These are the activations of a small neural network, seen along a few directions. Each row is one input.
In each table, some parts of the input vary, and every possible input appears once, in random order.
A made-up example of a description, with smaller parts first: values(2) and (point or line(11) or (line(4) and ring(8))).
Shared parts are said once, and a part with two or three values counts as separate values.
(in the rows, 128 means zero)

Other details of the inputs shift rows strongly along two fixed directions, in all tables alike. That doesn't count.
To show where, the next rows are all for the same input, with only those details redrawn:
[126 114 127 122 112 126 129 131 134 127 127 117 117]
[123 110 128 123 111 127 135 132 129 124 117 115 116]
[159 141 116 106 122 127  60 117 185 157 221 134 116]
[120 132 129 132 118 113 156 129 130 142 127 111 139]

Rows:
x1: [118 122 132 127 136 130 118 117 127 117 120 137 126]
x2: [125 119 125 129 139 136 120 119 130 122 116 137 127]
x3: [121 121 129 126 139 132 120 118 128 121 118 139 125]
x4: [123 117 108 112 128 121 102 118 155 139 151 132 130]
x5: [127 167 143 154 141 112 177 123 117 156 127 115 161]
x6: [139 130 123 128 131 136 125 136 120 117 123 130 120]
x7: [129 122 123 130 132 140 120 133 125 123 118 139 130]
x8: [121 120 131 127 138 130 118 119 128 119 119 137 127]
x9: [141 129 137 132 128 138 125 129 125 124 120 126 115]
x10: [126 114 127 122 112 126 129 131 134 127 127 117 117]
x11: [125 122 129 127 131 134 118 133 122 119 121 140 129]
x12: [133 182 122 142 154 111 145 125 146 174 166 135 180]
x13: [118 113 109 117 118 125 121 136 137 131 128 130 133]
x14: [124 169 131 147 143 108 177 130 112 148 131 121 165]
x15: [123 119 126 129 139 135 129 123 126 120 100 135 129]
x16: [115 144 132 137 137 121 144 130 118 134 125 134 151]
x17: [116 136 130 136 137 126 148 133 114 131 111 135 145]
x18: [134 143 124 125 146 127 107 112 149 143 156 142 140]
x19: [133 129 127 126 130 132 125 133 116 116 128 132 117]
x20: [134 133 142 133 129 131 131 126 119 126 125 126 118]
x21: [133 128 129 128 128 130 123 134 116 113 128 131 119]
x22: [129 123 145 131 122 135 126 127 113 112 115 125 110]
x23: [128 123 125 127 131 139 120 133 124 121 118 141 130]
x24: [130 130 130 127 127 131 123 132 114 112 130 131 119]
x25: [135 127 144 131 126 132 123 127 120 119 125 127 114]
x26: [131 134 126 137 132 130 144 134 111 121 117 125 130]
x27: [139 128 140 131 127 136 124 126 122 122 124 127 116]
x28: [125 117 112 117 117 124 127 137 131 125 136 120 125]
Changing only one part turns x15 into x6. The same change can be made to x8. Which row results?
Answer: x21
What is each input in this table made of?
Answer: line(4) and (point or line(6))
Start at x16 and move only the line(6) part, one step at a time. The first step leads to x11. Which rows follow, in order?
Answer: x17, x23, x7, x12
Which other rows agree with x20 in the line(4) part? List them by row number.
Answer: x5, x9, x10, x22, x25, x27

Rows:
x29: [106 125 114 127 117 109 173 142 125 142  96 111 150]
x30: [138 219 132 153 172  97 159 116 131 188 193 136 189]
x31: [112 118 141 127 126 106 132 101 157 155 135 107 129]
x32: [ 98 116 135 160 145 131 206 140  56  89  25 119 145]
x33: [129  75 138 123  81 144 140 148 113  97  87 100  79]
x34: [140 120 113 113 147 151  58 123 144 115 161 174 128]
x35: [139 226 144 153 167  93 158 120 131 179 196 129 188]
x36: [101 157 140 149 108  82 237 137 102 148  98  86 173]
x37: [125  93 127 120 136 164 116 143  95  79  56 153 105]
x38: [171 135 142 132 130 152  67 130 135 117 167 149  92]
x39: [145 128 147 120 153 157  61  90 162 122 150 157 104]
x40: [145 110 111  99 106 132  82 131 158 135 178 122  93]
x41: [ 99  64 107 111  94 138 125 144 119  96  76 127 110]
x42: [146 106 102 104 110 134  78 128 164 129 174 120 106]
Changing only one part turns x29 into x37. The same change can be made to x36. Which row results?
Answer: x35
What is each input in this table made of?
Answer: values(2) and (point or line(6))
Which other rows does x33 become when the values(2) part takes its other values? List them by row number.
Answer: x38
